Here are a small network's activations along a few directions, averaged over the inputs that share one value of a field.
Values that are neighbours, or in one group, have similar rows; names and order tell nothing.
In the rows, 500 means zero.
Random noise pushes rows far along 5 fixed directions. That doesn't count. These rows show it; they differ only by the noise:
[381 590 393 497 600 562 597 369 434 298 558 291 458 544 697 489 546 822
 675]
[554 446 351 581 428 427 404 627 557 618 361 661 621 394 309 436 224 213
 668]
[355 574 283 618 615 483 549 535 549 303 300 465 549 399 580 356 390 607
 707]
[401 571 527 574 645 578 757 325 351 240 458 274 163 585 867 612 673 896
 415]
[413 560 572 356 456 401 574 702 552 378 364 548 613 526 492 474 540 748
 431]
[298 597 482 596 524 467 647 566 602 330  84 480 428 307 594 473 504 678
 435]
[768 372 496 397 541 430 512 602 255 498 869 597 447 888 540 553 442 493
 526]


Values of Y:
y1: [473 497 432 697 595 482 463 637 610 481 381 628 406 508 604 460 423 285
 459]
y8: [567 523 534 349 495 512 515 464 364 424 749 434 501 698 565 572 556 699
 584]
y7: [519 541 473 493 652 457 580 614 461 348 480 498 576 701 610 474 536 601
 538]
y4: [513 455 348 647 639 496 440 520 466 379 616 602 411 522 618 287 396 449
 596]
y10: [367 545 431 519 529 562 417 345 626 506 570 374 620 349 465 410 638 521
 566]
y9: [611 490 418 573 731 475 512 593 403 442 509 598 553 547 431 273 388 350
 559]
y3: [488 439 391 645 599 518 497 469 568 538 204 602 529 286 378 394 453 238
 466]
y12: [524 498 604 335 501 509 409 487 517 515 829 493 612 558 479 406 593 585
 490]
y11: [459 493 449 479 397 515 340 503 519 553 732 482 606 560 482 497 465 533
 602]
y2: [485 463 440 633 505 565 408 355 583 576 487 450 404 447 554 558 570 289
 455]
y6: [574 494 368 652 593 483 522 479 557 512 263 555 472 381 440 469 461 167
 541]
y5: [464 478 414 551 526 448 504 622 491 421 356 594 635 419 393 322 406 535
 525]
Y is arranged as a network in which each value has 3 neighbours.
List every value one step from y1, in the order listed.
> y7, y11, y2
List every value one step from y5, in the order listed.
> y8, y4, y9
Each value of Y is a pair of two hidden parts, and every pair occurs once (2 first parts, 6 second parts).
Changing only the second part turns y6 into y9. y2 has the same second part as y6; what does that change turn y2 into?
> y12
Changing only the second part turns y3 into y8. y10 has the same second part as y3; what does that change turn y10 into?
> y11
